These are the activations of a small neural network, seen along a few directions. Each row is one input.
Each table varies a few parts of the input and shows all the possible inputs, shuffled.
Descriptions start from the smaller parts, as in this example, which fits no table here: one of 6 places along a line, together with either a single point or one of 11 places around a ring or (one of 3 separate values, together with one of 5 places around a ring).
Shared parts are said once, and a part with two or three values counts as separate values.

Other details of the inputs shift rows strongly along two fixed directions, in all tables alike. That doesn't count.

Table:
row 1: [ 23 -28   9   5  12  18  35 -51 -25   3  30  14]
row 2: [ 47  -2 -16 -42  -8 -43  -3  38 -12  42  31 -19]
row 3: [  8   3 -17  -1 -15  10   4  -8   3  -6  14   0]
row 4: [ 27 -42  23  12  -2   8   7 -59 -25 -35  42  -4]
row 5: [-67  12  14  30  -8  32   7 -27  25 -20 -29  25]
row 6: [-23  25   4  -2  16   4 -12  18   9  -6 -33  16]
row 7: [ 14 -24  19   2  10  13  38 -52 -19   2  30  18]
row 8: [  5   3   6  29  23   5   5  20   6  -2 -37 -18]
row 9: [ 56  -9 -11 -45 -13 -68  16  31 -31  31  42 -49]
row 10: [-29  37 -17 -26 -25  -5 -17  36  30  17   8  31]
row 11: [ -9  36 -21 -14   8  -6 -42  66  21   8 -40   1]
row 12: [  6   1   3  18  24   2  -2  19   3  -3 -34  -8]
row 13: [  9 -26  16  31  -5  42 -13 -42   5 -23  19  21]
row 14: [-42  45  -3 -14   4 -13 -27  44  24  -1 -36  21]
row 15: [ 38 -24   0  -5  -3 -18  31 -24 -26   1  33 -23]
row 16: [ -5  33 -17 -32  14 -26 -32  60   2  16 -27   2]
row 17: [ 36  -1  -6 -74  -8 -71  10  17 -38  23  56 -19]
row 18: [-35  41 -21 -28 -34 -18 -16  29  26  -1  12  16]
row 19: [ 18 -12  -4 -26   4 -44  -1  29 -19  26   2 -36]
row 20: [-11 -27  20  24  -1  15 -22 -25  -2 -24  -7  -3]
row 21: [-47  32 -21   6 -16  19 -31  28  31   2 -35   9]
row 22: [-49  17   1  12  -9  20  -9   0  22  -4 -28  13]
row 23: [-10 -23  10  29  11  28  17 -37  -6 -12 -16  -4]
row 24: [-31   1   1  59  -4  40   5  -8  29 -10 -42 -12]
row 25: [ 12 -17   7  52  -3  46  33 -38  12  -3   0   3]
row 26: [ 36 -39  34  -7  34 -24 -12 -14 -39 -18   7 -13]
row 27: [ 18 -26   5   2   5   6  40 -59 -31 -14  37   1]
row 28: [  4  11 -19   4 -13  29 -10   8  21  10   3  16]
Each input here is: one of 4 places along a line, together with either a single point or one of 6 places along a line.
The inputs of row 23 and row 11 match in every part but the place on the line of 4. If row 22 is changed in the same way as row 23 into row 11, which row does it become?
Answer: row 6
List by row number the other rows that have the place on the line of 4 in common with row 17.
Answer: row 3, row 4, row 9, row 15, row 18, row 27
Which other rows does row 25 become when the place on the line of 6 takes its other values? List them by row number.
Answer: row 1, row 2, row 7, row 10, row 28

Table:
row 29: [-13  25 -10 -14  -6 -15 -15  32  12   4 -11  -1]
row 30: [-18  12  -6   5  -2   6 -18  23  18   9 -25  -1]
row 31: [ 22 -22  15  -1  15 -13  11 -17 -23  -9   7 -14]
row 32: [-39  -5  13  47  -4  56   6 -48  19 -27 -17  27]
row 33: [ -9  20 -19   4 -21  11 -13  18  24   5   0   5]
row 34: [-13  25 -16 -17  -5 -15 -15  33  10   5 -12  -1]
row 35: [ -9  22 -20  -5 -19   6  -7  18  19   9   0   6]
row 36: [ 19 -17   2   2  -1  -2  21 -22 -13   2  23  -5]
row 37: [ 18 -19  12  -8  14 -18  13 -11 -24  -4   9 -14]
row 38: [-13  24 -10 -21 -13 -10 -19  27  14   8   1  11]
row 39: [ 14 -14   8 -18   9 -13  20 -21 -23   2  22   5]
row 40: [  9 -22  16   6  10  10  15 -35 -16 -12  15   6]
row 41: [ -5  23 -19 -13 -21  -6 -12  29  20  13   4   2]
row 42: [-12  23 -11 -21 -12  -9 -19  28  15   9   1  11]
row 43: [ -7  20 -10 -11   0 -11 -16  37  13  14 -16  -1]
row 44: [-20  21 -10   7  -7   6 -17  21  19  -4 -19   4]
row 45: [  8 -19  13  20  18  11  20 -23 -12  -5  -6  -2]
row 46: [ 25 -22   7   9   1   3  16 -30 -16  -6  22 -10]
row 47: [ -5  23 -24 -15 -20  -5 -11  29  18  13   3   3]
row 48: [ 13 -14  12  -2  13 -14  17 -16 -22  -5   7  -9]
row 49: [ 14 -13   8 -18   9 -13  20 -20 -23   3  22   3]
row 50: [ -6  22 -14 -11   0  -6 -13  35  12  16 -17  -2]
row 51: [-25  -4   5  56  -8  62  24 -51  25 -27 -10  24]
row 52: [ -3  18 -12  -9  -2 -10 -20  39  12  15 -15  -4]
row 53: [  5 -17  12   5   8   6  16 -31 -14  -8  15  10]
row 54: [ 15 -15  14   0  18 -11  21 -12 -19   4   2  -8]
row 55: [ -6  15 -17   2 -19  11 -17  18  21   3   0   2]
row 56: [  1 -26  21  21  17  11  21 -32 -14  -4  -8  -6]
row 57: [ 12 -21   8  -4  -3  -7  19 -23 -17   5  21 -10]
row 58: [ 10 -13  12 -14   8 -12  17 -20 -18   0  20   6]
row 59: [ 19 -24  19   9  16  -4  16 -28 -23 -16   5 -11]
row 60: [-50  29 -11  42 -18  60 -22  -5  49 -23 -31  36]
row 61: [-18  16  -8 -19 -15  -8 -25  25  13  10  -1   7]
row 62: [-12  20 -12 -10  -6 -13 -20  33  11   3 -12  -2]
row 63: [-43  25 -11  43 -17  61 -33  -2  49 -27 -32  33]
row 64: [  7 -21  18  17  15   7  20 -33 -18 -18   0  -4]
row 65: [ 17 -28  18  26  20  16  18 -32 -15 -12  -6  -6]
row 66: [ 64 -31  10 -54  24 -73   6  23 -53  30  31 -38]
row 67: [-10  22 -12 -18 -13  -9 -23  27  12   8   2   9]
row 68: [ 18 -14   6  -5  -1  -9  26 -21 -15   4  24  -6]
row 69: [  3 -19  15  -5  11 -17  12 -15 -20  -2   4 -11]
row 70: [  3 -24  17  13  17   3  16 -23 -15   0  -6  -7]
row 71: [-22  23  -7   4  -6   4 -12  19  19  -4 -18   5]
row 72: [ -3  18 -11 -15 -12  -6 -33  28  13   3   0   5]
row 73: [-10  20 -12  -2   1   2 -10  26  13  10 -20   0]
row 74: [-22 -12  15  59   8  55   8 -46  15 -40 -27  15]
row 75: [ 10 -12  13  -9  14 -20  19 -13 -21  -4   8  -8]
row 76: [ -7  21 -15 -12   1  -8 -14  36  11  15 -17  -2]
row 77: [  2 -19  14  -8   4  -7   9 -23 -17  -1  16   3]
row 78: [  0  16 -21 -11 -20  -3 -22  31  17  10   5  -2]
row 79: [ 15 -22  16  -3  10  -1  14 -30 -22  -7  20   2]
row 80: [ 22 -22  13   1  19  -8  14 -10 -21   3   3 -12]
row 81: [ 22 -22  14   2  18  -8  15 -12 -22   2   3 -12]
row 82: [-16  18  -7 -16  -9 -18 -23  33   9   8 -13  -6]
row 83: [ 10 -21   6  -2  -4  -5  17 -21 -14   4  20  -7]
row 84: [ 22  12 -13 -78  -5 -86 -28  72 -22  40  18 -33]
row 85: [ -3  19 -12  -7  -3 -10 -19  38  11  14 -15  -4]
row 86: [  5  14 -10  -6  -2  -8 -28  39  12   9 -18  -8]
row 87: [-49  36 -14  38 -12  47 -14   4  42 -22 -42  23]
row 88: [-25  -7  10  47   1  57   5 -44  18 -31 -13  27]
row 89: [ 13 -12  10 -15   9 -11  21 -24 -24   1  21   4]
row 90: [ 25 -26   8  12   3   7  19 -35 -17  -8  22  -9]
row 91: [ 25 -23   5   7   1   2  14 -26 -15  -5  22  -9]
row 92: [-11  16 -17 -13 -23  -6 -19  28  17  15   2  -3]
row 93: [ -9  17 -11 -12  -5 -13 -24  35  11   1 -12  -4]
row 94: [-48  24 -10  60  -7  68 -23   4  52 -23 -53  26]
row 95: [ 34  16 -24 -67 -18 -65 -27  66 -12  39  31 -26]
row 96: [  1 -17  14  17  17  11  32 -40 -17 -15  -1   0]
row 97: [ 12 -25  17  12  11  14  12 -40 -15 -16  14   5]
row 98: [ 12 -16  15   6  19  -2  23 -18 -16   1  -1  -5]
row 99: [ -8  20 -19   1 -22   7 -14  19  22   6   1   4]
row 100: [ 22 -15   3 -10   1 -10  29 -22 -20   7  25  -7]
What is each input in this table made of?
Answer: one of 3 separate values, together with one of 4 places along a line, together with either a single point or one of 5 places along a line
The inputs of row 29 and row 38 match in every part but the place on the line of 4. If row 82 is changed in the same way as row 29 into row 38, which row does it become?
Answer: row 32
The inputs of row 97 and row 65 match in every part but the place on the line of 4. If row 58 is changed in the same way as row 97 into row 65, which row does it become?
Answer: row 43
Which other rows does row 76 become when the place on the line of 4 takes its other values? List them by row number.
Answer: row 34, row 39, row 47
List by row number the other rows that have the place on the line of 4 and the choice among 3 separate values in common with row 97.
Answer: row 40, row 42, row 49, row 60, row 61
Which other rows does row 99 become when the choice among 3 separate values takes its other values? List them by row number.
Answer: row 33, row 36
